A small network was shown many inputs. Here are its activations along a few directions, one row for each input.
Each table varies a few parts of the input and shows all the possible inputs, shuffled.
A made-up example of a description, with smaller parts first: one of 2 separate values, together with either a single point or one of 11 places along a line or (one of 5 places around a ring, together with one of 6 places along a line).
Shared parts are said once, and a part with two or three values counts as separate values.

Other details of the inputs shift rows strongly along two fixed directions, in all tables alike. That doesn't count.

Rows:
x1: [  2 -17 -11  24 -26  11  28  24  -4 -11 -15  19  16 -58]
x2: [  8 -20 -47 -25   7 -19 -14 -43  14  19  -3  30 -34   9]
x3: [ 11 -22 -54  -9  21 -12  -9 -40  -1   8  -7  17  -6  40]
x4: [-24  32  57  -2  -7 -16 -29  50  26 -12  20 -59  -1 -12]
x5: [  3 -20 -17  27 -12   3  10  27  12 -14  -7  19   8 -62]
x6: [  8 -17 -15  35   6  11  10  27   8 -11  -4  17  18 -48]
x7: [ 13 -14  -4  41   3  27  28  20 -11 -12 -11  14  32 -30]
x8: [-19  33  58   7   5  -8 -30  47  23 -15  20 -60   6  -1]
x9: [-15  31  63  15  12  -2 -33  44  21 -18  22 -58  15   7]
x10: [ 12  -9 -39 -30  -5  -2  16 -53 -22  21 -12  31 -19  33]
x11: [-22  35  33 -57  -1 -32 -35 -18   4  11  18 -50 -27  78]
x12: [-22  40  28 -54 -11 -22 -21 -16 -16   7  11 -61  -7  93]
x13: [ 18  -5  17  34   7  36  30  13 -22  -8  -7  28  23 -27]
x14: [-21  21   6 -37  11 -32 -42 -10   6  -3  11 -68   0  86]
x15: [  2 -18 -18  32  -5   8  11  28  10 -14  -7  19  13 -59]
x16: [  6 -14 -10  30 -16  17  28  22  -9 -10 -13  17  24 -47]
x17: [-32  34  52  -6 -17 -22 -30  53  29 -15  19 -59  -6 -23]
x18: [-27  36  49  -1 -31 -13  -5  56   0 -18  10 -73  24   1]
x19: [ 13 -18 -51 -14   6  -6   9 -44 -18  11 -15  15   1  49]
x20: [ 15 -10 -21 -22  27   5  -5 -56  -7  20   2  38 -23  45]
x21: [  8 -15 -34 -36  -1 -12   1 -56  -2  28  -6  44 -41  12]
x22: [ 14 -11   4  37  19  15   0  16  14  -6   4  24   6 -49]
x23: [ 16  -3  15  34   1  35  30  14 -18  -4  -7  26  19 -33]
x24: [  2  -5   6  18 -21  22  32  18 -12  -2 -11  29   6 -55]
x25: [  9  -5  11  25 -11  27  31  17 -14   0  -8  27  12 -45]
x26: [ 18  -5  30  36  34  38  10   7  -6  -6   6  35  17 -22]
x27: [ 14 -18 -43  -9  17  -1   6 -46 -20   9 -13  11   8  58]
x28: [  4  -7  15  20  -6  18  16  16   7   0   0  38  -9 -66]
x29: [ 13 -18 -38 -13  27 -12 -19 -46   8  14   1  24 -22  37]
x30: [ 15 -13 -28 -21  21  10   9 -57 -27  16  -9  29  -3  57]
x31: [  5 -18  -1  25  -2   5   2  22  22  -8  -1  29  -7 -71]
x32: [-31  30  42  -1 -22 -22 -21  59  16 -21  14 -71  15 -10]
x33: [-28  26  -5 -51 -12 -46 -38  -7  11   1  12 -71 -12  70]
x34: [  2 -13 -13  26 -20  16  28  25  -7 -11 -14  18  19 -51]
x35: [  6 -12 -42 -33 -15  -7  16 -51 -19  23 -15  34 -25  21]
x36: [ 13 -21 -52  -5  25  -6 -10 -40  -1   8  -6  18  -2  45]
x37: [ 16 -21 -35  -8  42  -3 -21 -49   5  12   2  25 -12  45]
x38: [-37  35  18 -76 -49 -48 -17 -14  -4  11   4 -62 -34  59]
x39: [-16  35  56  14 -10   3  -6  51  -5 -22  10 -71  37  22]
x40: [ 12 -18 -10  45  18  19   9  23   5 -14  -3  15  24 -35]
x41: [  4 -18 -35 -41 -13 -19   0 -53   4  27  -7  42 -49   3]
x42: [ 15  -5  24  32  17  31  15  11   1  -1   4  35   4 -41]
x43: [-26  44  77 -11 -19 -11 -17  47  13  -7  22 -55  -4 -11]
x44: [ 11 -10 -29 -32   9  -8  -1 -56  -4  25   0  37 -35  25]
x45: [ 11 -12  -8  37  -4  25  27  20 -12 -11 -10  16  29 -38]
Each input here is: one of 5 places around a ring, together with one of 9 places along a line.
Question: Changing only the place on the line of 9 turns x34 into x45. The same change can be made to x17. Which row results?
Answer: x22
Question: Changing only the place on the line of 9 turns x20 into x42. The same change can be made to x12. Which row results?
Answer: x23
Question: Start at x11 and move only the place on the ring of 5, one step at a time. The first step leads to x29. Which rows follow, in order?
Answer: x3, x19, x13

Rows:
x46: [-26  45  61 -30   4 -16 -32  24   0  -7  24 -75   5  60]
x47: [ 17  16   3  32  -3  18  20  21  -5   7   1 -11  13 -24]
x48: [ -1 -11  14  23  -3   9   6  24  -1 -18  -3  -1  20 -24]
x49: [ 12   2  27  24  14  25   7  12  -4  -8   6   8  14 -16]
x50: [ 14 -28 -28  10  -2  17  24 -18 -12  -1 -13  65  -5 -37]
x51: [  3   4 -10 -19   8 -20 -19 -30   9  17   7 -10 -21  40]
x52: [-31  33  40 -42 -22 -24 -21   8  -2 -10   6 -56  -3  34]
x53: [-17  17  60  14 -12   8  -1  42  -4 -23   4 -32  20 -14]
x54: [  4 -23 -17   9  -9  17  27 -10  -4   1 -15  55  -5 -46]
x55: [ 31  -7 -22  28   4  26  42 -11 -20  15  -8  42   7 -25]
x56: [ -7  21  46  11 -11  12  -2  36   5  -8  12  -9   4 -34]
x57: [ 10  -8 -21 -28  11 -11  -4 -48  -7  19  -4  21 -26  44]
x58: [-15  23  47  12 -13  -2  -9  47  24  -1  15 -31  -2 -40]
x59: [-10  -6 -14 -28  -2 -20 -14 -23  -2  -4  -1 -15   0  49]
x60: [  4 -13 -46 -30   6 -27 -15 -38   7  13  -3  10 -23  28]
x61: [ 15 -27 -35  22   6   8  10   0  10   0  -7  43  -4 -48]
x62: [ 13  -7 -33 -11  33  -8 -11 -44   0  16   6  14 -13  48]
x63: [  9 -10   1  10  -3  16  17  -2   3  10  -2  44 -11 -41]
x64: [ -3   5 -15 -28  -3 -22 -17 -26  14  18   6  -6 -31  23]
x65: [-10  27  60  13  -5   8  -2  39   3 -11  14 -27  11 -27]
x66: [ 21 -29 -30  32  19  12  11  -4   5  -3  -8  39   5 -32]
x67: [  9 -12  -8  38  27  19  -1  15   4 -12  -2   9  23 -13]
x68: [ -3 -17 -38 -25  13  -8 -13 -38  -8   3  -6  12   3  53]
x69: [  5 -16  12  20   9  25  14   6 -12 -14  -6  21  18 -16]
x70: [ -3 -16 -40 -35  -7 -21  -8 -40  -2   4 -12  14 -15  31]
x71: [ -8  -9 -34 -36 -16 -25  -8 -24   0   1  -7   6 -21  23]
x72: [  0 -16 -11  16  -3   2   6  20  15   0  -3  14  -6 -52]
x73: [  5  13  32  32  17  16  -7  28  11 -11  11 -15  15 -17]
x74: [  5 -11 -54 -24 -16 -12  13 -39 -20  22 -19   1  -5  39]
x75: [-20  21  16 -23   2 -26 -33  10  14  -6  10 -59  -2  50]
x76: [  5 -13   9  24  18  29  11   9 -18 -13  -3  24  25 -11]
x77: [  3  16   9  31 -14   9  16  40   1  -2  -4 -34  22 -23]
x78: [-13 -10 -35 -40 -19 -28  -4 -25   3   8 -10   7 -25  15]
x79: [  7   5  17  24   9  10  -1  17   9  -1   8   2   5 -36]
x80: [-24  41  34 -25 -36 -17   0  21 -16   0   8 -69   7  42]
Question: Changing only one part turns x62 into x76. The same change can be made to x51. Which row results?
Answer: x53
Question: What do these inputs look like to the network?
Answer: one of 5 places around a ring, together with either a single point or one of 6 places along a line
Question: Which other rows does x61 become when the place on the line of 6 takes its other values? List them by row number.
Answer: x60, x66, x67, x72, x75

Rows:
x81: [-23  27  16 -44 -18 -35 -28  -5  18  11  15 -50 -28  38]
x82: [ 21 -12 -19  15  20  23  14 -23 -16   5  -8  36   9  -4]
x83: [-31  30  50  20 -41  -8  -2  89  11 -37   8 -67  31 -53]
x84: [ 20 -18 -19  22  31  13   3 -10  -2   4   2  30   7   2]
x85: [ 10  -6  16  34  -6  29  29  27  -1  -6  -7  36   7 -72]
x86: [-22  26  55  44 -23   9   7  88   0 -35   2 -75  57 -29]
x87: [ 22 -16 -19  26  22  21  10 -16  -4   5  -1  37   9  -1]
x88: [-31  27  21 -61 -36 -34 -14  -6  -2  10   6 -42 -25  47]
x89: [ 20 -16  -8   7   2  20  29 -22 -22   5 -13  33   8   2]
x90: [ 15 -24 -21  13  16   0  -9 -13  18  -2  -3  33 -12 -29]
x91: [ 16 -29 -25  23  40  21  -3 -15   5  -4  -2  39  10  -1]
x92: [-29  27  17 -51 -21 -34 -27  -7   6  11  11 -46 -26  37]
x93: [ 18 -13 -13  18  10  26  22 -19 -22   2 -11  41   5  -5]
x94: [ -5  -4 -51 -65   3 -49 -30 -66  11  31   0  -5 -52  68]
Question: What do these inputs look like to the network?
Answer: one of 2 separate values, together with either a single point or one of 6 places along a line
Question: Changing only the choice among 2 separate values turns x82 into x92. The same change can be made to x87. Which row results?
Answer: x81
Question: Which other rows does x83 become when the choice among 2 separate values takes its other values? List them by row number.
Answer: x86
